These are the activations of a small neural network, seen along a few directions. Each row is one input.
Each table varies a few parts of the input and shows all the possible inputs, shuffled.
A made-up example of a description, with smaller parts first: values(2) and (point or line(9) or (line(4) and ring(8))).
Shared parts are said once, and a part with two or three values counts as separate values.

Other details of the inputs vary at random and push rows far along two fixed directions, the same in every table; ignore that.
To show where, the next rows are all for the same input, with only those details redrawn:
[ 36 -25  33  -9  52  15  32 -13   5 -36  -2  45  -4 -23 -49]
[-11  10  20  -7  -7  10  -9 -13  -8   1  23  -2   8   1  21]
[ 12  -7 -24  18 -11 -29  19  17  15  -4   1 -16  16   3  -8]
[ 15  -6 -25  17 -13 -30  20  16  14  -3   1 -15  14   6  -8]
[ -9  11  20  -7  -8   9  -9 -13  -9   2  23  -2   7   2  21]
[ -9  12  21  -7  -9   8  -8 -12  -9   2  23   0   6   3  20]
[-12  11  21  -6  -8   8 -10 -13  -9   2  23  -1   9   1  20]
[-10  12  20  -7  -9   9  -9 -14  -9   2  23  -1   7   0  20]

Table:
row 1: [-23  19  17  -2  -4  15  -9 -16  -7   9   5  -7 -13   4  13]
row 2: [  6 -19 -39  12 -13 -24   5  31   7   6 -31  -7   3   1   5]
row 3: [-17  12   0 -21  -4  20 -19  -5 -13  15   4  10  -4   9  17]
row 4: [-21  19   6  -9   0  15 -19 -19   0  13  -2   7  -7   8  19]
row 5: [ 21 -13  28   6  47  18  13 -18   2 -35 -20  29 -25 -14 -50]
row 6: [  1  -5 -36  12 -14 -16  18  27   4   7 -11 -25   2   7 -13]
row 7: [  4  -4 -42  12   2 -20  -2  17  14  14 -15  -9  -1   3 -11]
row 8: [  6 -17 -39   1 -14 -25  -2  29  16   9 -24 -16   3   3  -6]
row 9: [ 31 -34  33 -18  46  24  22   1  -3 -24 -21  32 -23 -25 -54]
row 10: [ 14  -9 -37   9  -8 -31   8  12  21   0  -6   1  20   7  -3]
row 11: [  5  -2 -30  18   0 -19  10  18   6  10 -10 -25  -5   0 -17]
row 12: [-14   1  22  -5 -14  18 -11   3 -27  10  -2  -2 -11  -5  25]
row 13: [ -8  13  21  -8  -8   9  -9 -13  -9   2  23  -2   8   2  21]
row 14: [-17  21   8   0  -2  14 -33 -20  -1   0  -4   4  -9  10  17]
The inputs of row 1 and row 4 match in every part but one. If row 9 is changed in the same way as row 1 into row 4, which row does it become?
> row 8
What do these inputs look like to the network?
> values(2) and (point or line(6))
Change only the values(2) part in row 14. List by row number the other rows that result.
> row 5
Change only the values(2) part in row 6. List by row number the other rows that result.
> row 3

Table:
row 15: [  1  -6  26 -21   9  22 -12  -7  -9  -6  -3  18  -9  -6  -4]
row 16: [ 17 -21 -33   9   5 -19  21  23  11  -2 -22   5   5  -3 -14]
row 17: [  0   0  33  -7  13  17   8 -18  -9  -8  10  18  -1  -8   4]
row 18: [  1   2  32  -2  13  19   8 -16 -14 -12  12  15  -4  -6   1]
row 19: [ 14 -16 -25  13   6 -14  21  24   6  -2 -16 -15  -6  -5 -29]
row 20: [ 19 -15 -28  15   7 -24  26  13  19 -12  -8   4  16  -1 -13]
row 21: [-31  33 -12  -3 -38  -6 -30  -8  -6  29  34 -26  19  18  51]
row 22: [ 15  -7 -40  26   9 -29   5   9  31 -12 -34  -4  -5   7 -29]
row 23: [ -4  -5  27  -8  13  26   1  -5 -22  -5  -3  12 -13 -10   1]
row 24: [-29  23 -11  -7 -45  -6 -44   4 -13  32  13 -24   9  16  56]
row 25: [  2   8  30  -6  16  20   2 -18 -11  -7  19  10  -5  -6  -9]
row 26: [ -4  -6  24 -19  10  26   0  -7 -14  -3  -4  21  -9  -5   1]
row 27: [-32  35  -1   1 -43  -7 -24  -6  -8  31  33 -37  11  17  48]
row 28: [  5  -1  35  -9  12  12  -4 -19  -4 -11  12  14  -2  -9  -1]
row 29: [-14   5 -51  23 -58 -46 -12  38  10  29  -9 -57  12  17  31]
row 30: [  6  -1  25 -13  17  13 -11 -19  -1 -12  13  24   6  -7   3]
row 31: [ -4  -7  28 -13  14  23   2  -6 -16   0  -5  16 -12 -11   4]
row 32: [ 21 -15 -20  12  -2 -26  19  12  22 -18  -8  -5  11   1 -23]
row 33: [ 23 -13 -15  22   0 -26  20  14  14 -17  -6 -11   5  -2 -24]
row 34: [  0  -1  15 -22  20  23 -10 -11 -11   6   5  24  -6  -8  -3]
row 35: [-33  35  -6  -4 -45  -4 -25  -6  -6  26  33 -33  14  21  46]
row 36: [ 14 -18 -26   9   5 -18  22  24  12   4 -18 -11  -3  -6 -28]
row 37: [ 15 -17 -31   4   2 -16  21  24  14  -1 -18  -8   0   0 -30]
row 38: [ -1   2  27 -12  10  19   7 -18  -6 -13  11  21   2  -3   2]
row 39: [  1  -5  30 -10  12  23 -11  -5 -17  -8  -2   9 -14 -11  -4]
row 40: [-11  17  11  -7  28  23 -16 -28   2  -1  -5  19 -17   2 -11]
row 41: [ 10  -6 -44  29  10 -24  19  11  28  -9 -34  -1  -5   7 -24]
What do these inputs look like to the network?
> values(3) and (point or (values(2) and line(4)))
The inputs of row 21 and row 20 match in every part but the values(3) part. If row 37 is changed in the same way as row 21 into row 20, which row does it become?
> row 26
Change only the values(2) part in row 21. List by row number the other rows that result.
> row 34
Change only the line(4) part in row 16. List by row number the other rows that result.
> row 23, row 26, row 31

Table:
row 42: [-16   9  30 -24  -4  18 -26 -21  -8   9  18  16   8  -3  36]
row 43: [  3   4  37  -9  37  28  13 -26  -6 -10  15  21 -12 -12 -23]
row 44: [ 26 -29 -19   1  25  -7  34  22   6  -4 -23  16  -5 -13 -38]
row 45: [ 26 -38  -7   5  21  -9  29  25  10 -17 -37   4 -10 -16 -40]
row 46: [ -7  -1 -44   8 -33 -21   3  26   1  14  -3 -19  15  13  20]
row 47: [ 14  -5 -14   1  -4 -20  -3   4  14  -3   7  -1  16   1  -6]
row 48: [ 26 -24  -2  21  15 -13  33  13  13 -26 -26   1 -13  -9 -44]
row 49: [  6 -18  35 -31  24  37   5  -1 -21  -7 -15  30 -21 -13 -21]
row 50: [-10  14  24 -10   1  17 -23 -13 -21  14  22  -1  -5  -5  17]
row 51: [-18  23  37  -1  -1  21 -15 -26 -20   8  20   3  -9   1  27]
row 52: [-18   7 -15   8 -25 -13 -10  13  -7  27   4 -27   6   3  34]
row 53: [  4   6 -13   3  -3 -17  11  -5  22  -5  10  -6  14   8  -9]
row 54: [-11   9  31 -15  -7  22 -27  -6 -23   6  11  -7 -13  -3  11]
row 55: [ 20 -11 -14  14  23 -11  34   3  19 -26  -5   5   5  -2 -38]
row 56: [-11  10 -26  19 -31 -20   8  16   9   8   1 -44   0  12  -1]
row 57: [-17   7 -18   7 -29 -12 -13  11  -4  13   5 -20  14   8  38]
row 58: [-35  33   2 -14  15  34 -57 -33  -3  19 -20  18 -29  14  18]
row 59: [ -1  11 -22  17 -29 -32   0   3  19   3   5 -18  18  15  16]
row 60: [ 13  -7   0   2  11   0   0   1  -2 -14   5   8   6  -5 -11]
row 61: [  8   0  38  -3  27  24   5 -27  -9 -26   5  31  -6  -6  -7]
row 62: [ -3  -1 -40  -1 -34 -27  -1  20  13  18   0 -13  20  12  19]
What do these inputs look like to the network?
> point or (line(4) and line(5))
Change only the line(5) part in row 55. List by row number the other rows that result.
> row 46, row 57, row 60, row 61
